Each row below holds a small network's activations on one record, seen along a few directions.
After each row come some of the record's fields: TAS, KOZI, TUF, TOBA, KINA, FIKO, BIPOB.
Not every record has every field; a missing one is left out.
The largest differences between rows may come from other fields.
Random noise pushes rows far along 17 fixed directions. That doesn't count. These rows show it; they differ only by the noise:
[ -41  417 -406 -350  167  367  174  138   -7  132   25 -187 -280   42
 -250   59 -210   72 -149 -248   58  158 -114   22  -38 -136 -111  259
 -213   23 -159  192  296  -94  164 -448]
[ 323    9  183 -420  -48   93   87   56   23   67 -146   88 -115  -47
  -70  -76 -280  225  -54   42 -142   45 -206 -191 -121   68 -128   43
 -180  235  -41  349   44   15 -104  121]
[  55 -369 -129  -26 -226   57  -20  108  169 -197  118 -188  -50  121
  -14  213  -84  -67   34  -28  107   49   64 -202  112  -44    6   86
  -69  169 -202 -114  240 -111  -18  -10]
[ 159   56  -92 -139  135  -60  -75  -43  213  391 -339   69  130 -283
  121   93 -434 -185  168 -116 -287 -231 -590  -56 -436  316 -469  -93
 -144  -66  260  259  -57  -58   20 -124]
[  80  151   72 -234  272  159 -230   55  296   49 -106   73  210   -1
  126 -219   -8  153  199 -177   82  -43 -358 -130  -92  273 -265 -243
  -23  198  221 -188  -83 -134  -58   38]
[-198 -195 -108  363 -272   12  -82  190  199 -287  210  378 -324 -293
   28  381   88   -3  125 -226  -64   32  -75  406   29  250  131  389
 -173  187 -210 -128  -73 -296 -490  185]
[-102  441  604 -193 -303 -565  525  100   86   -5  225   62  136 -164
 -456  262  271  303   56   44  289  137   95  217  305  155  197  -54
   65 -219  444   39  377  459 -239  -32]
[-229  464    4  149  119 -264    4  125   55   41  119  192 -143  -66
   -3  214  107  -92  193 -200 -154   29  -40  249 -121  108 -357  -71
  -49 -115  135  -71    8  -64  -38   11]
[  70   38  525   50 -398  289  277  -96 -317  306   45  200 -209   51
 -249  -46  -23 -117 -112 -130 -121   20   17  599   52  129  153  206
  182   31  381  372  185  239  107  110]
[ -46 -436 -700  399  221  213  -53  -73  245  -19 -457 -367 -204 -382
   81  350  440   45 -216   20   63  -10 -175  -85 -254  -20  469  530
 -201   61 -544  -56   21  138  -75  -95]
[   5   93  597  367  363  180   20   85 -120  138 -297  209  120  -54
   68   25  412  202  373  121 -140  -60   49  310 -121  -37 -375   60
   78  -29   47 -116 -373   78 -108  228]
[ 270   55  265   15   53 -236   28  403 -327  -73  576  145   61  320
 -160 -353 -366  509 -100  389  695 -124 -256 -141  402 -188 -414 -289
 -199   66   64   18 -119 -125 -200 -509]
[-301  520   73  556   47  -23   22   47  327 -116 -312  -96 -204   54
   25   94  507  248   97 -190  -39 -152  -40  -68  -97  393 -165 -101
  216   22  -26 -330  291  256   40   70]
[ 281  158  130 -217  305 -149  132  225  -89   49 -122   32  -65  240
   31   44 -170   53   -6   33 -209  173  -11 -124  -35 -179 -212   22
 -573  361 -274  -67   66 -233 -209  344]
[ 142  137  248   11  177   66  137  332 -210 -225  113  213  -98  417
   30 -221  -50  394  -34  358  324   24  109 -363  347 -220 -295 -316
 -187  110  -33 -104  -94   38  -72 -172]
[ 138   79  465  198   -4 -348  -66  189 -697  134   92 -286   27  322
  -64  -89  107  -14 -389   -9 -429   97  213  295  -45 -300  371  170
 -103  166 -342  -56 -530 -338  -22  500]
[ -29   60   45 -133  137  357 -447 -253 -217  -11  319   73 -129  207
  -17 -130  288 -225   94 -458 -183  154   29  525  164    1  -77   15
  168  438 -174  -51  174 -278  264  298]
[ 508 -228  622  -47  441  -32  232 -198 -424  189 -136  504   89   97
   41 -210  132  -33  152  434   90   11   71  312  195 -362 -234  -85
 -429  252  119  176  142  387 -299  268]
[  -6 -314   39  459 -170  259 -169  361   45 -148  165   52  -76   48
  194 -385 -185   61  -25  -13  248 -217   35   83 -313  -91  -10  236
   60  -64  142 -269 -530 -227 -436 -188]

[ 142  106 -289 -246  219  159   22 -276  115  212  -66 -107 -148 -290
  -84 -219 -165 -119  110  -71  138 -100  -56   31 -441 -236 -421  171
   66 -189  136  416  398  376   43 -497] -> TAS=sefud, KOZI=lamob, TOBA=regi, KINA=gofu, FIKO=ziv, BIPOB=mer
[-255  142 -279 -437   34 -229  245  156   24 -312  -37  151  -88 -331
   12  353   80   97  -22  239 -126  366  447 -443   54 -277  276  -42
  -55 -421  -39  199 -450   83  -34  -89] -> TAS=levid, KOZI=siz, TUF=zap, BIPOB=mer
[ -12  151  -49 -181  316  106   77    8  201   19 -219   74  129  -66
   79  -53   60  -54  129 -121   58   42   -6  -24  -50   -4   20  -20
 -199   23  181 -220   45   64 -202  -12] -> TAS=sefud, KOZI=lamob, TOBA=regi, KINA=sotus, FIKO=bige, BIPOB=mer
[ -24  485  408  -73  -16 -143 -126  159  -52 -187   85  -95  243  271
 -112 -276 -145  658  -18   65  223 -196 -280 -549  475  394 -276 -626
  294  106  -17 -113  -32 -132  186 -247] -> TAS=levid, KOZI=siz, TUF=gazo, BIPOB=mer
[ -96  478 -305   68   92  259  328  -48 -230  252  -60  278 -514  121
 -156   70 -123   -9 -210   -7   25  106 -143  169  207  122 -142  -31
 -189   26   36  385  455  180  335 -249] -> TAS=levid, KOZI=siz, TUF=gazo, BIPOB=mer
[-356  -81 -298  395   94   88   41   79  171 -177   24  325  -89  -57
  134  458  263    6  277  184  268   66  -33 -126  424  188 -211 -261
   32 -157   25 -179   35   34  231 -216] -> TAS=levid, KOZI=siz, TUF=zap, BIPOB=mer
[-201 -130 -158    3  -24   71 -176 -221  225 -302  156  240 -148 -156
  104  303   51 -309  470 -195 -113   -1  210   29   92   35 -447 -104
  197    8  -34   -1  353   27   77  -46] -> TAS=sefud, KOZI=lamob, TOBA=regi, KINA=sotus, FIKO=bige, BIPOB=seva
[-231  -63 -426  509   55 -277  -91   81  247 -128   51  146   84  196
  400  -56   -4 -389   -5   62  250 -187  -22 -250   -1  111  -50 -465
  -62 -225  428 -495  -12   65   -6 -198] -> TAS=sefud, KOZI=lamob, TOBA=zud, KINA=gofu, FIKO=nalu, BIPOB=seva
[ -46  271  -54  235  -33 -395 -137   69  219 -204  -47 -303   72 -117
 -119  154 -113  281   99  -83  -74 -306 -197 -160 -127  121 -287  124
  -26   46 -540 -173  208 -172 -269 -154] -> TAS=sefud, KOZI=lebar, BIPOB=mer
[ -49  626   66  -82   63   72  221 -118 -226  167 -399 -372 -184  153
 -193   67   77  -54 -231 -166 -561  -26  200    9 -228 -144   18  151
  105 -107 -270  197  262  202  329  -26] -> TAS=sefud, KOZI=lamob, TOBA=regi, KINA=gofu, FIKO=ziv, BIPOB=seva
[  -5 -276   98  125  102  -47 -240   77 -196  103  142 -424  483  164
   44   32 -325 -212  221   -6   67 -239  -52 -147   89 -192 -427 -197
  213 -207  -17 -203 -260 -346  267 -424] -> TAS=levid, KOZI=lamob, TOBA=regi, KINA=sotus, FIKO=bige, BIPOB=mer
[ 152  152 -462 -239  566   82   19  268  -27  292   49  207   35   66
  139  -44 -629 -342   -6 -235   34   83 -394  180  -89 -127 -266   77
 -838  209   50 -147  -54 -556 -291 -237] -> TAS=sefud, KOZI=lamob, TOBA=regi, KINA=gofu, FIKO=ziv, BIPOB=mer
[  70 -308 -540    5  371   61 -184 -379 -124 -192 -195  155  -88 -308
  125  217   20 -151  -28   89  -90 -113 -111 -124  218 -155   41   45
 -274  117 -543  201  192   94  -53 -282] -> TAS=sefud, KOZI=lamob, TOBA=zud, KINA=gofu, FIKO=nalu, BIPOB=mer
[ 324  -14   97  -10  223  -58 -131  -39 -256  291 -288 -593  185  114
  -33 -297  -62  363 -233  294  -67 -174 -211 -429 -335 -163 -192  -60
  202  -68 -297  276 -284   59  389  -90] -> TAS=levid, KOZI=lebar, BIPOB=seva
[  80 -115  168   41  -45  236  274  155   19   15 -199 -118 -204  205
  -36   41  242  166  -55  138   52  233  304 -131  -55 -123  128  162
  -21  109  -27    7   56  213   66  274] -> TAS=sefud, KOZI=lamob, TOBA=regi, KINA=gofu, FIKO=ziv, BIPOB=mer
[   2 -250  198   33 -385  191  -38  -55  -29 -160  -12 -226  -76 -517
 -143 -291  -93  125 -137 -237 -157 -137  314  318 -517 -194  549  793
  272 -170 -179  189 -381   -8 -603  -61] -> TAS=levid, KOZI=lebar, BIPOB=mer
[ 352   41  317  -95  288   17 -233 -176   80  -54 -254   98  187   44
  119 -242 -326  117  371   75 -134 -400 -229 -260  -75    0 -800 -239
  -55  246 -219   28  238   10 -189  -79] -> TAS=sefud, KOZI=lamob, TOBA=regi, KINA=sotus, FIKO=bige, BIPOB=mer
[-165  619   17 -197  245 -316 -497 -127  101    5  106   35  410 -182
   58 -403   64  154  -11 -373  -49 -258 -459   85  -86  384   33 -387
  234  -60  246 -233 -334 -159 -125 -144] -> TAS=sefud, KOZI=lamob, TOBA=zud, KINA=gofu, FIKO=nalu, BIPOB=mer
[-171   15  174 -108 -307   57 -150   89 -211  192  326 -535    4  124
 -247  272    9 -163   69 -369 -287  206  219  226 -110  -68 -106  187
  504 -108  -58  156 -128 -328  573  122] -> TAS=sefud, KOZI=lamob, TOBA=regi, KINA=sotus, FIKO=bige, BIPOB=mer
[-320  286 -171 -270  -48 -126 -174   14  -69 -196  251 -200   45 -414
 -294  374  174  257  -50 -226 -171   80  -16  103  133  -41  226  233
  246 -245 -423  161 -297 -223   55 -330] -> TAS=levid, KOZI=lamob, TOBA=zud, KINA=gofu, FIKO=nalu, BIPOB=mer
[-198 -305 -154   92 -103  306  285  387  398 -303   58   -7 -212 -243
  -88  289  306  318   83  -31  380  365  297   31    7  -87  436  578
 -209   37 -128 -268 -130  -88 -448   85] -> TAS=levid, KOZI=lebar, BIPOB=mer
[ 176 -106  105  416   79  144 -109   91 -356  162   98 -135 -145  392
  -80 -116   29  227 -210   83  126   13 -201  185  275   40  -42   72
 -140  478 -446  -48   82 -306  172  225] -> TAS=levid, KOZI=siz, TUF=gazo, BIPOB=mer
[  27  -82 -237 -144  365 -219  286  -24 -260  411 -262 -507  237  170
    8  286   59 -547 -216  -37 -229  336  277  -23  -88 -431  367   87
 -375 -116   20  -96   -1  -13  329  171] -> TAS=sefud, KOZI=lamob, TOBA=zud, KINA=gofu, FIKO=nalu, BIPOB=mer
[ 121 -137  367   60  -95  -93  588   80 -364  233  -63   53  106  288
 -111   80    0 -112  -91  525  152  131  353   14  248 -345  117  -90
  -88 -306  313  123   71  379  181  -21] -> TAS=levid, KOZI=siz, TUF=gazo, BIPOB=seva
[  40  203  647  133 -143  334  325  -92  367  187 -337 -143  310  248
   62 -727  -15 -221  282 -142  128 -245  437  155 -511  -51 -120   37
  353 -255  816 -423  353  490 -277   55] -> TAS=levid, KOZI=siz, TUF=gazo, BIPOB=seva
[-241  333    3  -22 -195   55  481  439  201  -14  -39  -11 -134 -251
 -214  133 -153  298   -9   -8  121  156  204   -1 -207  -25  158  392
  -69 -381  173   24 -242    4 -336 -240] -> TAS=levid, KOZI=siz, TUF=zap, BIPOB=mer
[  91  -55 -163   87  447  372  137 -258  236 -242 -279   58   87  230
  117 -448  460   12  -15  198  626 -150  203 -192  270 -257  201 -160
 -192  117  112 -485  618  658 -254 -316] -> TAS=sefud, KOZI=siz, TUF=gazo, BIPOB=mer
[ -37    5 -349  201 -161 -294 -146 -231 -142 -210   97 -207 -144  102
   19  -69 -110 -214 -317  -48   30 -293  -27 -221  139  -13  115 -206
   77  -22 -189   18  381  195   94 -398] -> TAS=sefud, KOZI=lamob, TOBA=regi, KINA=gofu, FIKO=ziv, BIPOB=mer
[ -60  312 -208 -170   47 -511  196 -156 -298  171 -142 -180   -3  185
  -78  421    6 -372 -363  -13 -393  106  -42  -81  286  -10  322 -257
 -297  -49 -143   84  299   83  381   81] -> TAS=levid, KOZI=lebar, BIPOB=mer
[-145  -72  377  229 -308  -25 -100 -226   45 -284 -209 -210  360   80
  100 -160   18 -308   43 -231 -171 -408  265  -94  118  106  292 -182
  398 -134  187 -417  124  181 -153 -102] -> TAS=sefud, KOZI=lamob, TOBA=regi, KINA=sotus, FIKO=bige, BIPOB=mer
[ -31   80 -112   13  354  256 -337  118 -141 -166  192  363 -317   34
  267 -376  235  120   36   35   30  128  164   26 -225 -244 -232  -83
   77   29   35   40 -571  -81  -35   55] -> TAS=sefud, KOZI=lamob, TOBA=regi, KINA=gofu, FIKO=ziv, BIPOB=mer
[ -54 -183  284 -362 -149  192  242  375   70 -296  138  134   68  198
  -46  416 -181  -13  311   31  -61  319  412 -223  362 -184 -138  -12
 -146   59  -42 -151  -83 -291  -65  100] -> TAS=sefud, KOZI=lamob, TOBA=regi, KINA=gofu, FIKO=ziv, BIPOB=mer
[ 257 -393  283   27  -72 -313   49 -216 -120  109  241  -99   84  196
  -69  202 -180 -450  302   24   14  -18  186  146  142 -226 -488  -85
  -73  174    2   67  635   95   99  150] -> TAS=sefud, KOZI=lamob, TOBA=regi, KINA=sotus, FIKO=bige, BIPOB=mer
[  -6  -36  284 -277  -72 -158  295   21  339   46 -241 -155  486 -100
 -204  559    1   90  272   -4   28  113 -169 -165  452  312  102  -85
 -165   92  -28 -213  382  -55   -3  129] -> TAS=levid, KOZI=siz, TUF=zap, BIPOB=mer
[  20  -36   74  521  319 -439  -15  -52 -389  359 -211   46  376  259
  244  196   21 -417   -9  337 -135 -300 -279   21  147   14 -275 -555
 -105 -268  251 -161 -220   81  373 -133] -> TAS=sefud, KOZI=lamob, TOBA=regi, KINA=gofu, FIKO=ziv, BIPOB=seva
[  78 -302 -101  234 -380 -115 -182  -71  423 -184  374   38 -180 -200
  -20 -211  -30   33   31 -222  323 -132 -131  296 -242  210  104  328
   19  247    8 -129  375  -32 -513  124] -> TAS=levid, KOZI=lebar, BIPOB=seva
[  -8  -53 -170 -249  157 -281  -79 -284  201 -213  -71  316  232 -360
  134   41   26 -213  114  -43  -12  -79  -65   39  103   75  230 -135
 -193    4   99 -113  111  122 -419  -45] -> TAS=sefud, KOZI=lamob, TOBA=regi, KINA=gofu, FIKO=ziv, BIPOB=seva
[-141  -46 -449  542  106  347 -399  126   -3  -91  199  185 -404    2
  139   25 -121  142   80 -130  108 -216 -378  106   -8  220 -486   80
   13  144 -377   14  -97 -379   82 -321] -> TAS=levid, KOZI=lebar, BIPOB=mer
[ -98  205 -254 -215  -64  -10  109  105  298  266   14  -29 -184 -200
  -39   -4   58   73  -62  -52  155  148 -176  -73 -385  190  -36  -27
  170 -288  513  259  -91  262  207  -99] -> TAS=levid, KOZI=lamob, TOBA=regi, KINA=sotus, FIKO=bige, BIPOB=mer

Here are new rows. What are their fields?
[-224  183  167  139 -466  103 -305  -72 -383 -302  461  233 -256  -74
 -252   76   43  440 -106  -36  -99  -77 -128  237  511  294   31  -37
  540   67 -417  348 -179 -281  272 -135] -> TAS=levid, KOZI=siz, TUF=zap, BIPOB=seva
[ 374    4 -237  117  300 -251  248  -79  -69  384 -431 -249  164  136
   32  -56 -564 -292 -251   49   35 -291 -433 -134  -55  -34  -30   21
 -690  196 -107  -72  531   39 -203 -222] -> TAS=sefud, KOZI=lamob, TOBA=regi, KINA=sotus, FIKO=bige, BIPOB=mer
[ -75   50 -567  125 -159 -179 -372  170 -123 -176  339 -281 -373  178
  152 -142 -389 -205 -219 -168 -319  -52  154 -141 -476 -291 -213  187
   24  -51 -505   39 -255 -509   67  -48] -> TAS=levid, KOZI=lebar, BIPOB=seva
[ 231  -39  140 -376  -49    7 -176 -243   -7  131    2 -242   83   15
  -81  -66 -305 -259  243 -179 -413  -55   79   70 -320 -196 -468  132
   87  133 -240  233  293 -142   86  172] -> TAS=levid, KOZI=siz, TUF=gazo, BIPOB=mer
[-169  189  262  103 -391 -311 -329 -508  127 -467   82 -202  230 -224
  -61 -341   -5  -48  132 -285 -182 -520  241   -9  -39   89   18  -93
  649 -160 -148 -128  374  254 -285 -263] -> TAS=levid, KOZI=lamob, TOBA=zud, KINA=gofu, FIKO=nalu, BIPOB=seva
[ -46  183  362  581  596  498  187   48 -282  217 -758 -141   80  233
  133  126  405   69  207  131 -405  -80  236  102  -75 -210 -251  175
  -31  -21 -371 -277 -227    8  200  195] -> TAS=levid, KOZI=lamob, TOBA=regi, KINA=sotus, FIKO=bige, BIPOB=seva
[  54  117 -134  354  302   71  -53  162 -101 -112 -181  194 -342  251
  277 -123  -86  135   40  250  -25 -132   19 -431  -94  -82 -597 -292
 -109   37 -155   39  -99   67  105 -136] -> TAS=sefud, KOZI=lamob, TOBA=regi, KINA=gofu, FIKO=ziv, BIPOB=mer
[ -54 -254 -171   40 -223  198 -250  259  338 -152  100  -71   59 -110
  114    8 -271   59  205 -109  -93  -23  -38  -60 -348   66 -154  279
   98    6 -184 -170 -399 -539 -200   94] -> TAS=levid, KOZI=siz, TUF=zap, BIPOB=seva
[ -91  225 -272 -497  494  171   62   46  292  193  -81  174  276 -303
    3  -55  240   89    2 -227  260  337 -276  222   43  120  469   91
 -361   31  325 -227 -194  -97 -240   25] -> TAS=levid, KOZI=lamob, TOBA=zud, KINA=gofu, FIKO=nalu, BIPOB=mer
[-257  -65 -228 -325 -116  -38   17  -84  349 -461  188  -12  -47  -73
    9  162  490  -55  148  -23  154  300  571 -236  131 -168  303  -56
  210 -156   24 -202  186  285  -16  101] -> TAS=levid, KOZI=siz, TUF=zap, BIPOB=mer
[  17  136  297 -198  200   67 -395  -79 -186 -242  212  -77   32  120
  -17 -153  259  125  145 -246 -274  100  258  169   53 -194  -84   64
  135  293 -462 -143 -158 -322  -55  348] -> TAS=levid, KOZI=lebar, BIPOB=mer
[ 177 -172  416  187 -386  133  153  -19 -436  420  159 -542    8  534
 -302   10 -130 -206  -46  147    7 -168  136  160  -43 -294 -444   10
  433 -194  119  284  309  256  685 -259] -> TAS=sefud, KOZI=lamob, TOBA=regi, KINA=gofu, FIKO=ziv, BIPOB=mer
[ 191   19  -61  250  146   63  208 -164  297    2 -295  -57 -359   44
  -69 -121  490  441  -88  202  376   62 -102 -182   10  179   27   75
 -135  381 -225   23  745  558  -39  258] -> TAS=levid, KOZI=siz, TUF=gazo, BIPOB=mer
[ -40 -563  347   14 -262  215  -79 -347   79   -4 -312 -148  458 -205
   41  202  301 -285   82 -178 -206  -91   66  194  186  264  687  100
  298   14  118 -180  -30  116   -2  287] -> TAS=levid, KOZI=lebar, BIPOB=mer
[ -66 -331  270  458  -86  586  -23  110  203   99 -466 -155  193 -332
   93 -140   -3  182  303   67 -128 -254   87  149 -576    4 -101  524
  394 -281  -10  -67 -602  -89 -236  -48] -> TAS=levid, KOZI=siz, TUF=gazo, BIPOB=seva
[ -97  628  -15  -61  261  204  382  -92 -123   94 -229  -83 -124  128
 -249  -78  245  143 -161  -38   38   66  125  188  124 -165  135  156
 -129  -66 -115  -31  429  296   71 -206] -> TAS=levid, KOZI=lebar, BIPOB=seva
[ 151  161  300 -331   95  332 -234   30  173   78 -174   40   72   88
  125 -213 -188   29  322 -185 -414  -49  -59  -83 -416   74 -575  -77
  197  129   69   69 -188 -208   97  237] -> TAS=sefud, KOZI=lamob, TOBA=regi, KINA=gofu, FIKO=ziv, BIPOB=seva
[   5   39 -333 -448  574  -28  183  -14  304 -291 -380 -162  143 -197
   27  494   72  -30  437  145 -196  199  368 -482    5 -529 -354  168
 -468  -61 -658 -169  266  -15 -188 -108] -> TAS=levid, KOZI=siz, TUF=zap, BIPOB=mer
[ -80 -260 -179  721 -162  176  -64  173  -71  252 -226  143 -176  -63
  233 -205  184   33 -513   22   51  -61 -378  320 -217  425  795  227
  -73  101  195 -144 -622 -135 -146  341] -> TAS=levid, KOZI=siz, TUF=gazo, BIPOB=mer
